These are the activations of a small neural network, seen along a few directions. Each row is one input.
In each table, some parts of the input vary, and every possible input appears once, in random order.
Descriptions start from the smaller parts, as in this example, which fits no table here: one of 5 places around a ring, together with either a single point or one of 9 places around a ring or (one of 3 separate values, together with one of 4 places along a line).
Shared parts are said once, and a part with two or three values counts as separate values.
In the rows, 128 means zero.

Other details of the inputs shift rows strongly along two fixed directions, in all tables alike. That doesn't count.

A family of inputs:
r1: [143 152 123 111  99 102 134 121 116  94 127 116  93 137 137 124]
r2: [123 116 133 134 121 127 135 125 123 141 129 133 134 131 131 124]
r3: [149 138 109 140 187 169 119 151 175 174 107 107 166  68 123 172]
r4: [152 136 111 141 186 172 123 150 174 176 107 107 165  69 126 170]
r5: [148 176  97 121 167 146 120 174 144 151  85  81 139  76 153 195]
r6: [125 122 132 122 113 122 115 124 117 132 117 114 118 138 132 123]
r7: [116  92 133 143 152 160 177 116 146 136 179 188 171 155 108  84]
r8: [116 122 134 118 100 102 113 120 102 127 115 117 110 143 133 124]
r9: [166 158 125 153 179 154 128 144 177 136 130 129 153  70 129 170]
r10: [115 121 129 141 132 127 134 127 128 137 133 138 140 130 118 125]
r11: [115 126 131 113 104 115 107 119 105 118 114 110 107 145 129 119]
r12: [143 148 130 122 114 112 127 123 127  96 129 126 104 127 136 133]
r13: [112 105 130 138 140 141 154 118 133 130 160 165 150 151 111 100]
r14: [127 112 129 127 123 134 126 123 125 134 130 130 130 138 128 117]
r15: [139 142 148 126 104  98 110 119 114  86 130 125 100 131 136 130]
r16: [122 122 129 122 116 120 113 125 120 131 120 116 121 136 128 124]
r17: [124 117 132 129 108 117 122 126 113 138 117 121 120 128 138 134]
r18: [123 118 134 111 100 118 110 120 104 121 111 112 106 144 134 118]
r19: [121 115 130 135 129 128 136 126 130 141 135 138 141 127 126 126]
r20: [147 147 137 125 117 112 125 126 126  98 133 129 109 127 131 134]
r21: [121 121 125 132 138 138 127 125 134 135 137 132 138 135 119 121]
r22: [116 129 129 131 119 112 114 126 115 132 114 119 122 131 124 131]
r23: [102  80 134 153 159 170 200 111 154 127 211 219 186 171  93  66]
r24: [117 130 127 128 120 119 108 126 120 129 117 114 121 134 123 125]
r25: [113 129 131 115 104 112 105 121 105 117 113 112 108 144 124 117]
r26: [115 148 131 102 110 110 133 150  98 104 124 123  87 138 151 124]
r27: [126 112 129 134 130 136 135 126 129 142 132 140 140 130 128 124]
r28: [146 151 123 118 112 111 133 125 127 100 129 123 102 129 134 131]
Each input here is: either one of 2 separate values or one of 6 places along a line or (one of 4 places along a line, together with one of 5 places along a line).

A family of inputs:
r29: [103 122 131  93  92 114 119 118  88  98 127 123  99 179 130  89]
r30: [140 130 132 135 124 120  77 116 135 140  96  91 121 106 120 150]
r31: [143 138 112 130 155 148 118 145 149 155 107 103 139  95 133 157]
r32: [138 133 128 129 123 121  80 119 131 139  95  91 119 111 124 148]
r33: [135 141 128 130 119 112 103 135 120 141  95  95 115 104 141 160]
r34: [102  97 133 124 139 155 189 126 126 113 187 196 156 176 117  71]
r35: [105  92 131 124 141 164 166 111 136 108 185 184 156 182 100  60]
r36: [112 114 141 110  76  98 114 103  89 100 125 124  97 173 128  95]
r37: [143 153 151 102  66  80 137 102  95  23 161 152  65 179 137  88]
r38: [130 139 124 127 131 125 118 143 125 144 105 106 121 108 143 153]
r39: [125 146 108 107 147 145 111 150 130 141 100  94 125 116 132 143]
r40: [118 105 150 122  72  91 102  92  96 103 127 126  98 165 120  97]
r41: [109 108 158 132  61  71 115  97  83 104 133 138  93 167 129 103]
r42: [128 108 126 161 174 163 181 132 165 150 174 184 185 121 112 118]
r43: [178 182 125 131 151 126 137 137 162  85 138 126 111  88 135 158]
r44: [121 116 109 142 200 194 194 154 173 154 176 182 191 118 114 115]
r45: [141 130 130 135 123 119  96 121 133 143 100 100 122 106 128 150]
r46: [107 113 140 105  81 105 107 100  91  95 128 123 100 180 120  87]
r47: [130 146 123 129 117 107 116 145 114 146  99  99 111 106 150 165]
r48: [129 153 108 106 129 127 108 153 119 143  86  81 110 108 146 158]
r49: [125 114 113 151 193 180 198 150 171 157 177 187 191 116 118 123]
r50: [116  91 145 148 130 140 161 105 135 120 178 187 154 160 107  83]
r51: [136 133 134 148 121 105 111 128 125 149 107 112 123 101 136 160]
r52: [128 151 107 130 154 139 142 164 136 159 109 112 139  94 146 170]
r53: [149 133 131 156 153 132 104 132 157 164 106 109 147  73 126 174]
r54: [137 143 109 121 158 150 126 152 145 155 106 104 139  97 135 156]
Q: Describe the family of inputs behind these rows.
A: either one of 2 separate values or (one of 4 places along a line, together with one of 6 places along a line)
Q: Which other rows does r35 become when the place on the line of 6 takes its other values? List them by row number.
A: r29, r30, r32, r39, r46
Q: List by row number the other inputs of the same sort as r43.
A: r37

A family of inputs:
r55: [ 87  99 158 112  79  96 157 113  75  81 173 178  92 198 130  63]
r56: [116  96 161 130  84 110 146  89 108  82 174 175 121 184 114  66]
r57: [150 140 115 113 108 117 123 133 116 124 102  99 116 126 152 147]
r58: [112 161 124 125 107  81  89 133  99 117  92  93  93 124 131 153]
r59: [138 152 121 116 144 134  95 146 135 125 103  93 112 102 135 148]
r60: [108  88 101 179 226 209 175 134 204 218 165 173 240 102  78 118]
r61: [140 114  97 169 214 197 204 126 210 157 195 196 213 110  82 113]
r62: [143 152 116 115 107 116 111 137 111 127  91  86 111 113 154 164]
r63: [ 99 100 134 118 104 120 107 133  99 184  89 100 120 122 136 137]
r64: [166 135 133 136 120 113 103 118 142 134 102 100 121  95 135 158]
r65: [137 124 101 170 218 192 187 139 208 161 183 180 210  95  87 131]
r66: [153 118 114 138 201 203 176 130 196 144 175 168 184 109 103 111]
r67: [142 141 122 123 120 114 123 140 125 145 104 105 107  94 151 159]
r68: [139 144 109 131 118 113 127 121 136 132 117 113 120 122 119 137]
r69: [144 110 134 171 194 180 161 131 185 141 179 186 196 100 100 125]
r70: [129 167 116 125 117  93  88 139 120 137  83  71 100  99 134 177]
r71: [142 151 126 123 127 107 106 157 123 150  87  85 101  81 155 181]
r72: [137 145 120 121 120 126 126 139 120 125 113 110 126 125 147 145]
r73: [ 72  63 146  92  78 123 120  91  75 114 148 149 114 219 109  38]
r74: [156 155 135 135 124 106  74 135 132 142  80  81 112  78 144 188]
r75: [ 95 110 149 106 109 128 141 112 100  73 173 173 111 195 115  53]
r76: [150 131 137 135 115 113 107 114 135 124 112 114 122 107 132 149]
r77: [133 148 121 124 127 123 117 147 115 125 109 108 127 121 145 152]
r78: [135 154 123 118 151 136  95 147 135 126 103  93 112 102 135 150]
r79: [155 132 138 136 114 116 111 111 136 126 112 111 120 110 134 145]
r80: [ 91  63 155 135  79 112 108  85  90 137 141 148 130 193 117  72]
r81: [ 92  98 154 111  74  96 158 113  76  82 172 178  94 196 129  60]
r82: [109 110 119 121 120 130  97 140 102 176  70  82 140 122 139 154]
r83: [130 146 109 134 121 114 122 125 135 131 113 109 120 116 121 146]
r84: [144 156 122 107 137 127  91 146 136 128  93  85 106 100 138 161]
r85: [130 147 122 130 148 134 123 149 127 129 112 113 137 114 144 158]
r86: [112 111 138  96  82 122 138 100 102  73 155 153  95 192 122  62]
r87: [136 178 107 140 153 108  82 156 138 154  72  64 115  67 134 204]
r88: [137 138 147 144 135 120 101 128 132 125 116 118 126 104 129 153]
r89: [121 103 139 108  79 106 162 106  97 103 160 165  97 178 134  79]
r90: [103 104 149  95  79 117 144  99  93  65 170 161  94 207 117  46]
r91: [ 98 121 144 119  98 115 146 121  87  85 152 164 119 193 135  83]
r92: [101 106 143 108  95 120 165 112  93  81 174 176 129 203 128  72]
r93: [136 160 132 131 137 108  99 163 122 154  82  82 102  75 155 185]
r94: [139 112 137 174 199 182 159 133 185 141 177 193 196 101  98 126]
r95: [147 142 113 117 114 122 126 133 118 126 106 102 120 124 149 149]
r96: [143 138 123 125 113 116 132 133 124 142 105 112 100 109 151 146]
r97: [133 138 129 123 117 115 130 138 121 139 115 114 107 109 147 144]
r98: [151 140 122 104 126 133 116 122 133 120 116 103 109 122 132 128]
r99: [128 121 102 177 228 199 192 144 209 157 191 201 219 103  83 122]
Q: Describe the family of inputs behind these rows.
A: one of 5 separate values, together with either a single point or one of 8 places along a line
Q: Changing only the choice among 5 separate values turns r92 into r84. The same change can be made to r72. Which row results?
A: r90
Q: List by row number the other rows that have the choice among 5 separate values in common with r60.
A: r58, r61, r65, r68, r70, r83, r87, r99
Q: Which other rows does r81 become when the choice among 5 separate values takes its other values? List them by row number.
A: r59, r69, r77, r99

A family of inputs:
r100: [137 111 120 153 186 177 156 135 177 160 157 161 183 105 111 129]
r101: [139 139 138 126 111 113 169 122 123  80 167 167 112 148 135 107]
r102: [ 90  93 142 114  91 116 153 105  90  98 164 171 122 204 117  61]
r103: [168 183 113 139 183 148 132 157 175 119 125 117 137  67 134 178]
r104: [143 111 125 158 185 175 153 130 179 157 157 163 182 102 107 129]
r105: [119 149 133  96  62  71  65 130  66 121  58  54  63 132 162 156]
r106: [141 138 109 145 175 154 121 149 164 175 108 108 159  76 126 172]
r107: [112 106 139 131 111 123 137 109 118 115 150 152 132 160 115  95]
r108: [124 124 135 130 109 110 110 116 116 126 117 119 116 135 126 126]
r109: [125 165 126  91  61  61  42 145  62 138  24  16  45 108 173 185]
r110: [146 139 112 149 175 152 116 147 166 173 108 108 158  75 125 174]
r111: [ 93  83 146 118  99 127 166  99 104  97 184 189 132 202 109  49]
r112: [ 93 110 135 109  86 108 132 117  85 112 133 135 107 178 129  89]
r113: [116 104 142 129 111 126 137 109 118 114 151 153 131 159 118  95]
r114: [174 165 105 132 178 159 130 152 177 136 116 107 141  69 133 176]
Q: Describe the family of inputs behind these rows.
A: either one of 3 separate values or (one of 2 separate values, together with one of 6 places along a line)
Q: List by row number the other inputs of the same sort as r101.
A: r103, r114
